A small network was shown many inputs. Here are its activations along a few directions, one row for each input.
In each table, some parts of the input vary, and every possible input appears once, in random order.
Descriptions start from the smaller parts, as in this example, which fits no table here: one of 5 places around a ring, together with either a single point or one of 11 places around a ring or (one of 2 separate values, together with one of 6 places along a line).
Shared parts are said once, and a part with two or three values counts as separate values.

Other details of the inputs vary at random and push rows far along three fixed directions, the same in every table; ignore that.

Rows:
R1: [ -2  -3 -13  16   8 -22  20   6   8 -14 -40]
R2: [ 14 -18 -49 -12 -14 -16  10  43  14  -6  -4]
R3: [  0 -24  21  16  17  12  15 -29 -16  10 -22]
R4: [ -2   8   8 -14   8  13 -28  -3   7 -10  27]
R5: [ -7  -2  -1  12  52  15 -15  -5   8 -14 -27]
R6: [ -7  44  11  -4  -5   0 -23 -23   7 -18  29]
R7: [  7 -32  18  15 -17   4  35 -23 -17  24 -34]
R8: [  5  -1 -21 -13 -22 -30   4  48   2  -5  36]
R9: [ -7  32  25 -13  -9  20 -17 -18   4   8   5]
R10: [  0 -14 -17  10  53  12 -24   4   9 -26  -5]
R11: [ -2  -7  15  21  40  23   1 -34 -11   2 -15]
R12: [ -7  21  21  -2  -9  15 -22 -22  -6  15  18]
R13: [  1 -33   7   5  -3  -3  20   8   0   5 -41]
R14: [ -6  28  26  -5   8   7  -8 -10  -5  -9  51]
R15: [  1  -6  -9 -18 -38 -12   2  18  -1  18  17]
R16: [ -1   5 -14 -24 -23 -26  11  54  13 -15  26]
R17: [  2  -1 -15  16  58  15  -3 -19  -7  -8 -14]
R18: [  2  -7  -2  21 -31 -27  27  -9 -12   9 -34]
R19: [  0 -17 -48   7  58  -8 -20  29   6 -18   1]
R20: [  5   7 -43 -21 -25 -18  -2  36   6  10  22]
R21: [ -7  18  24 -23 -18  10 -12  -2  10   9  19]
R22: [  1   6  39   3 -45   0   6  -6  -6   2  16]
R23: [  3   4 -49  15  55 -23   7  11   9 -29  -1]
R24: [ -1  15  25  -5 -16  21 -19 -21   2   5  16]
R25: [ -5  34  19  -5   8  29 -35 -29   0  -7  20]
R26: [ -2 -24  25  13 -23   6  26 -10  -5  19 -51]
R27: [  0  -9  -6 -19 -37 -12   3  19  -3  16  18]
R28: [ 14 -24   3   9 -30  -4  40 -11 -13  28 -32]
Each input here is: one of 4 places along a line, together with either one of 2 separate values or one of 5 places along a line.
Changing only the place on the line of 4 turns R16 into R8. The same change can be made to R13. Which row results?
Answer: R27
Start at R13 and move only the place on the line of 5, one step at a time. The first step leads to R21. Which rows follow, in order?
Answer: R26, R5, R9
Start at R1 and move only the place on the line of 4, one step at a time. The first step leads to R6. Which rows follow, in order?
Answer: R18, R23

Rows:
R29: [  6  -7 -32 -11 -16  -4   2  14   3  11   2]
R30: [  2 -11 -20   5  14   8 -11  -6  -2   4 -10]
R31: [ -2  -2   5   0  19   0   5   8   9 -14 -16]
R32: [  8 -30  16  10 -45  -2  26  -1 -14  26 -16]
R33: [  5 -26  -3   4 -14  -7  18  12  -9  11  -8]
R34: [ -3  33   9   5  -8 -16  -7  -9  -4 -14  37]
R35: [  5 -16 -26  -5  21 -13  13  28   3  -8   7]
R36: [-11  38   3   9  29  -8 -27  -5   9 -38  17]
R37: [ -2  -2  22   1  -7  14 -17 -14 -10   9  18]
R38: [ -1  -7 -20  -6  27  -4  -8  29  13 -20  -5]
R39: [  4  10 -20 -22 -27  -5   7   9   5  15  16]
R40: [ -3  -3  14  19  24  23  -7 -38 -11   8 -25]
R41: [ -2   5  -2 -22 -26  -4  -8  25  11   0  16]
R42: [  3 -19  -3   0 -23  -3   6  20   5   3 -19]
R43: [ -6  17  10 -19 -15   9 -32   9  10  -2  28]
R44: [ -3  36   8  12 -11  -9  -2 -31  -7  -1   6]
R45: [  3 -31   8  25  32  -1  28  -9 -10  -3 -35]
R46: [  2  17   8 -12 -21   4  14 -17   0  18   5]
R47: [  3  -4 -38  -6  27  -6   7  13   7  -5  -6]
R48: [ -9   9  23   5  35  15 -16 -13   6 -15  -8]
R49: [  0  -5  38   7 -14  11   9 -24 -15  16  -1]
Describe the family of inputs behind these rows.
Answer: one of 3 separate values, together with either a single point or one of 6 places along a line
Changing only the choice among 3 separate values turns R32 into R42. The same change can be made to R34. Which row results?
Answer: R36
Which other rows does R40 become when the place on the line of 6 takes its other values? List them by row number.
Answer: R29, R30, R39, R46, R47
Which other rows does R43 become when the place on the line of 6 takes its other values? List them by row number.
Answer: R31, R38, R41, R42, R48
